A small network was shown many inputs. Here are its activations along a few directions, one row for each input.
In each table, some parts of the input vary, and every possible input appears once, in random order.
A made-up example of a description, with smaller parts first: one of 3 separate values, together with either a single point or one of 11 places along a line or (one of 6 places along a line, together with one of 8 places around a ring).
Shared parts are said once, and a part with two or three values counts as separate values.

Other details of the inputs shift rows strongly along three fixed directions, in all tables alike. That doesn't count.

A family of inputs:
r1: [-18  -2  -2  -6  22 -17 -32  -5  -1  47 -14]
r2: [  6 -13  -6   5 -47  12   9   3   4  12  40]
r3: [-12  -7   2   0  29 -12 -33  -5 -14  36 -10]
r4: [ 12  -8 -14   5   4   8  12  34  -4  46  31]
r5: [-14  -6  20  -5 -26 -16 -30 -36  -4   7  -1]
r6: [ 35  16 -22   8  36  34  49  47  -3 -27 -25]
r7: [ -2   0   7  15  18   1 -30  -8  -4  26 -20]
r8: [  5  15  10 -10  45  -4   5   6  -8 -17 -56]
r9: [-20   2   9   4  28 -28 -26  -1  -4  43  -5]
r10: [-18  -8  -1 -22 -30  -2   1 -34  -6 -53  13]
r11: [  4   2 -21   7  -5   0  27  41   8  40  27]
r12: [ 22  11 -17   3  27  23  35  38  11   7  -3]
r13: [  1   5  14 -20  -9   1  22 -34  -1 -76  -3]
r14: [ 15  10 -11  -4 -22  32  44  16  15 -49 -12]
r15: [-16  -5   2  -2  30 -12 -35  -4  -8  42  -7]
r16: [ 30   7 -17   8  16  23  39  40  -2   0   7]
r17: [ 13  17  11  12  33   7  -5   3  -8 -18 -60]
r18: [-24  -7  20   0 -11 -13 -43 -45   8  17   7]
r19: [ 15  18  -1  10 -10  20  47  17  12 -54 -11]
r20: [ -8 -15  -7 -12 -22   4   7  -1   9  19  53]
r21: [  3  12  14   8  12  -6  -8 -14  -1 -68 -51]
r22: [-14  -1  14  -1  14 -29 -31 -33  -7 -37 -14]
r23: [-23 -21   1 -11 -44 -28 -22 -32  -2 -22  42]
r24: [ -1 -13 -12   3 -44  18   7   2  11  11  40]
r25: [ 12  -5 -13   3 -34  27  26  10   3 -26  12]
r26: [  1  12   3  -9  37 -10  -5   5  -7   4 -54]
r27: [ -6  -2  -1  -1  17 -15 -23   1 -15  31 -15]
r28: [ 12  -4 -12   9 -36  11  22  20  11 -32  14]
r29: [ -2   3  17 -18 -13  -6  10 -39  -8 -65   4]
r30: [ -7  -1  12  -5  26 -20 -27  -4 -12  41 -11]
r31: [-18  -6  16 -25 -28 -21 -11 -46 -13 -41   4]
r32: [ 12  -5 -14  19  -4  23   3  28  14  52  27]
r33: [ -2 -13 -10  -2 -19   8   3  -5   6  14  56]
r34: [-13  -6  -4   0  21 -15 -35  -4 -14  43 -14]
r35: [ 23   2 -21   8  13  10  33  54   4  -6   6]
r36: [ -4  18   6  12  17  -7  -2   8   3  -3 -48]
r37: [-18 -14  17 -13 -51 -10 -16 -46   6 -13  26]
r38: [  6   2 -12  15   9  -1  16  31  11  50  38]
r39: [ 10  18  16   6  37   3  -6  -2   2  -8 -63]
r40: [  7 -10   6   5 -38   7   3  -5   9  26  47]
Description of these inputs: one of 5 places around a ring, together with either one of 2 separate values or one of 6 places around a ring.
Q: Changing only the place on the ring of 5 turns r11 into r9. The same change can be made to r1. Which row results?
A: r20
Q: Changing only the place on the ring of 5 turns r17 into r16. The same change can be made to r40. Which row results?
A: r29
Q: Change only the place on the ring of 6 in r34. List by row number the other rows that result.
A: r1, r10, r26, r27, r31
Q: Start at r8 and move only the place on the ring of 5, one step at a time. The first step leads to r13. Which rows follow, in order?
A: r39, r37, r26
Q: Change only the choice among 2 separate values in r23. List by row number the other rows that result.
A: r11
Q: Change only the choice among 2 separate values in r35. List by row number the other rows that result.
A: r9

A family of inputs:
r41: [ -1   8  11 -17  50 -11 -24 -20 -14   0 -71]
r42: [ 16   5  -1  26 -30  44  10  18  29  48  20]
r43: [ 14 -10  -6   9  24   3 -22  19   5  59  23]
r44: [ -7 -16  -7 -21 -39   8  31  -6  -6 -50  16]
r45: [  1   1  -9  -2   7  -3  29  34   2  15 -12]
r46: [-18 -21   6  -3 -42 -18  11 -15   7 -15  56]
r47: [ 26  29 -13  -8  28  38  67  50  11  -7 -22]
r48: [-19  -5  26  23 -17 -11 -46 -33   5   3 -48]
r49: [  8  -9  -7 -11  14   4 -13  19   1  70  12]
r50: [-18   3  -1 -25 -14  -9 -11 -35 -18 -96 -32]
r51: [14  7 -9  6  5 23 37 36 19 41 49]
r52: [ 29  -7 -18 -15 -12  34  47  11  -1 -50  12]
r53: [ 29  18 -24  -7  29  46  63  43   2  -7 -25]
r54: [ -5   0  -8  -3 -30  -9  13  -2   6 -59  32]
r55: [-22  -1  17 -11  26 -32 -50 -38 -29  29 -41]
r56: [ -5  16 -14  -1  31 -20  -6  39   1  45 -36]
r57: [-18 -15   8  12  -1 -23 -29   3   3  35  37]
r58: [ 12  23  20  28  18   5 -22  -9  -5  -7 -91]
r59: [  3 -16 -18   4   2  10   8  26  -8  15   6]
r60: [ 15   0 -16  16  26  27   5  36   9  64  35]
r61: [  2   6  -6  25 -30   7 -20  16  18  24 -20]
r62: [-17 -15  18  -3 -43 -24 -12 -54  -8 -37  59]
r63: [  0  10 -21  -3  11 -14  17  32   3  18 -22]
r64: [  7   0 -33 -11 -17   9  34  30  -1 -16   1]
r65: [ 17   1 -18 -11  -8  45  52   5  -1 -48  15]
r66: [-40 -11  30 -22  -5 -42 -73 -66 -28  27  -5]
r67: [ 17   4 -12  14   9  26  30  35  18  36  53]
r68: [-33 -36   7 -14 -44 -15 -40 -35 -11  11  56]
r69: [-25 -22   4 -13 -44 -19  -5  -3   6  40  59]
r70: [ 24   5 -12 -13 -17  31  44  16 -16 -64   2]
r71: [ -5  -4   4  -7 -27   9  32 -22  14 -20  57]
r72: [ -8  -5  -4  24 -47  -3 -26 -10  17  19  -3]
r73: [-10   8  -7   9  24 -30 -23  25   4  47  -6]
r74: [ 18  11   4  13  56  -4 -13  26   6  35 -20]
r75: [ 24  16   1  15 -35  54  49  -2  23 -56 -17]
r76: [  5   4   8  33  -1  11 -23  29  14  46 -42]
r77: [ 14   8  -3  13  34  -1  -3   8 -18  -7 -29]
r78: [-22  -9  17  -8  -5 -17 -16 -49 -15 -92 -24]
r79: [-23   1  18   7  52 -17 -57 -46 -11  25 -29]
r80: [ 14  11   8   0  39  -9   9   5   5  -2 -29]
r81: [  2   2  -1   4  39  -8 -28  -2 -27  27 -40]
r82: [11  2 -1  7 -9 -4 16 26  2 36 43]
r83: [  8  19  11  17  56 -16 -21  16 -14  19 -39]
r84: [ -8  20  19  10  68 -11 -22 -24  -5  -9 -53]
r85: [  5   7  29   0 -33  12  -5 -57  12 -84 -50]
r86: [-19   1  13 -25 -26   0  20 -46   5 -35  23]
r87: [-11 -16   4   4 -28 -11  11 -13   3 -41  40]
r88: [ -5   5 -13  19  30 -25 -19  18   1  23 -12]
r89: [ -5  -4  17  -3  16 -23 -28 -11   8  44  17]
r90: [  9   8  -9  -4  32  30   8  16  -5  14 -13]
r91: [  4  -5   0   7  -1  -3 -15   1 -12  17  26]
r92: [  8  -2  -1 -12   3  -4  15   6   8  31   9]
r93: [ 9  5 -4  5  8  3 33 43  7 -9  2]
r94: [  5 -12   5   4  -1  -9  -5 -14   9   9  39]
r95: [ -9  -4  17 -19  25  -9 -42 -38 -16 -15 -33]
r96: [ 13  12  -8 -26 -10  42  57   6   1 -58   1]
r97: [-13 -21 -20  11 -20 -17 -35  11   4  58  61]
r98: [  7  22  14   2  34 -15  13  -5 -14 -42 -50]
r99: [ 34  23 -18   0  17  20  68  56  -4  -7 -27]
r100: [-16 -30  -9 -13 -47  -1  -2   8   1  42  66]
r101: [-29 -21  27  -5  17 -40 -80 -73 -10  21   3]
r102: [-10 -31  -8   7 -37  -2 -12   8   4  31  77]
r103: [ -1   0  19  25 -31   1 -40 -14   5  48  -4]
r104: [ -9  11  27 -38  -8 -11  10 -48  -3 -85 -32]
r105: [ 28  11 -41  24  40  13  23  69   1  18 -26]
r106: [-34 -19  -3 -31 -61 -21 -21 -43  -6 -31  42]
r107: [ -5  20  -3   1  30 -24   6   4  -3 -47 -54]
r108: [ -3   8 -16  -6  25  -5  -5   1 -18 -47 -59]
r109: [ -1   5   8 -23 -39  -2  32 -12  -6 -41  23]
r110: [ 20 -10   5   9 -72  34  15  -6  30  -4  43]
Q: Describe the family of inputs behind these rows.
A: one of 2 separate values, together with one of 5 places along a line, together with either a single point or one of 6 places around a ring
Q: Changing only the place on the line of 5 turns r61 into r76. The same change can be made to r72. Which row results?
A: r48
Q: Changing only the place on the line of 5 turns r102 into r91. The same change can be made to r44. Which row results?
A: r55
Q: Change only the choice among 2 separate values in r69. List by row number the other rows that result.
A: r45

A family of inputs:
r111: [-10  -7   1   2   6   0 -21  -5   1  52   9]
r112: [  2  -5 -14   6 -34   8  24  15  12  -4  43]
r113: [ -8   0  15  -8 -10   3  -5 -36   4 -51   1]
r114: [-23   1   8  -4   9 -19 -32 -28  -9 -10 -35]
r115: [-11  -4   3   0   5  -2 -20  -4   1  52   9]
r116: [ 12  -2  -4  -1 -21  15  33  12  17  -2  35]
r117: [ -1   0  -8  14  16  -5 -19  15   7  33  -2]
r118: [ -4   7  16   2  26 -12 -31 -28  -8 -18 -36]
r119: [-11  -7  -9   6   7  -8 -27   6   1  48   0]
r120: [-14  -7  15 -17 -24  -8 -15 -42 -10 -62  -7]
r121: [ 10   4   0  10  18   4  -4   4  -2   2 -14]
r122: [ -2  -6   1   1  -3  -8 -17   0  -3  55  17]
r123: [ 36  11 -23   8  20  34  42  52   1   4 -20]
r124: [ -1  -1  -2   6  11  -5 -13  16  -8  40 -11]
r125: [-13   3  22  -2   5 -23 -30 -37  -7  -6 -13]
r126: [ -6  -8   1   1  -8 -11 -16   7  -3  47  16]
r127: [ 25  13  -8  10  11  15  36  44   3 -13 -16]
r128: [ -4  -9 -12  -7 -30   7   5  -2   6 -12  26]
r129: [ 26  24 -11  -1  30  30  48  45   4 -15 -43]
r130: [  0 -12  -5 -11 -37  19  15 -11  10 -13  45]
r131: [ -3   7  15 -14  10 -11  -9 -27  -9 -30 -39]
r132: [  2  -6  -1 -15 -33  13  26  -6  11 -12  32]
r133: [ 6 -2 -5 16 19  9 -8 20 10 54 12]
r134: [ -1   2  -4  10  14 -13  -9  17   9  35  -7]
r135: [-17  -7  -1 -39   6 -19  14 -27 -20 -60  25]
r136: [-13  -3  -6   5   5 -12 -23   7  -1  50  -1]
r137: [-14   5  15  -8  24  -5 -27 -30  -7 -13 -41]
r138: [  2  -5   4  10   6 -14 -14  12   3  40   5]
r139: [ 28  24 -21  17  36  24  44  56   5 -26 -51]
r140: [ 13 -11  -9   6 -31  14  18  16   8  -7  45]
r141: [ 39  21 -19   4  37  34  41  49  -2 -22 -51]
r142: [  2  -6   5   8   1 -13 -18  -1   5  52  21]
r143: [ -7   0  14 -14  -5 -14  -8 -21  -8 -32 -25]
r144: [ -4   3   6   1  22  -8 -24 -13 -12  18 -31]
r145: [ -4   2   4  10  12  -1 -12   3   5  42   8]
r146: [ -4  -4  -9  -9 -36   4  21   2   6 -17  26]
r147: [ 23  17 -19  17  33  19  28  47   6 -15 -40]
r148: [  7   0   0   3 -18   6  15  -3   1 -13  22]
r149: [ -4  20   8  -1  21  -9   3  -6  -2 -53 -54]
r150: [  1 -17  -7  -6 -43  10  13  -3   0 -16  42]
r151: [  2  -5  -3  -7 -28   8  13  -8  -3  -7  27]
r152: [-14   2  20   5  19 -21 -39 -38 -11  -3 -28]
r153: [  2 -13  -2   4 -41   5  15  -3   3 -18  45]
r154: [ -6   0  14  -4  -9  -5  -5 -29  -7 -68 -18]
r155: [  2 -12 -19 -17  -1  -5  36  18  -4 -11  72]
r156: [-13 -13   4   2  -4 -14 -32 -10  -9  38   7]
r157: [  0 -10   0   2 -40   2  13  -2   3 -12  45]
r158: [  3   6   1  14  27   5  -6  12   5  34 -12]
r159: [-10   3   5 -17 -19  -8   8 -22   1 -54 -16]
r160: [-18   7  24  -2  16 -18 -28 -33  -1  -2 -22]
Q: Describe the family of inputs behind these rows.
A: one of 2 separate values, together with either a single point or (one of 4 places along a line, together with one of 6 places along a line)
Q: Changing only the choice among 2 separate values turns r141 into r118. The same change can be made to r126. Which row results?
A: r127
Q: Changing only the choice among 2 separate values turns r122 into r125. The same change can be made to r156. Which row results?
A: r153
Q: Start at r117 and move only the place on the line of 4, one step at a time. The first step leads to r140. Which rows follow, in order?
A: r118, r113
Q: Change only the choice among 2 separate values in r114. List by row number the other rows that result.
A: r139
Q: Change only the place on the line of 6 in r158. List by row number the other rows that result.
A: r113, r116, r133, r145, r160
Q: Change only the place on the line of 4 in r115. List by row number the other rows that result.
A: r124, r136, r151
Q: Change only the choice among 2 separate values in r154. List by row number the other rows that result.
A: r150
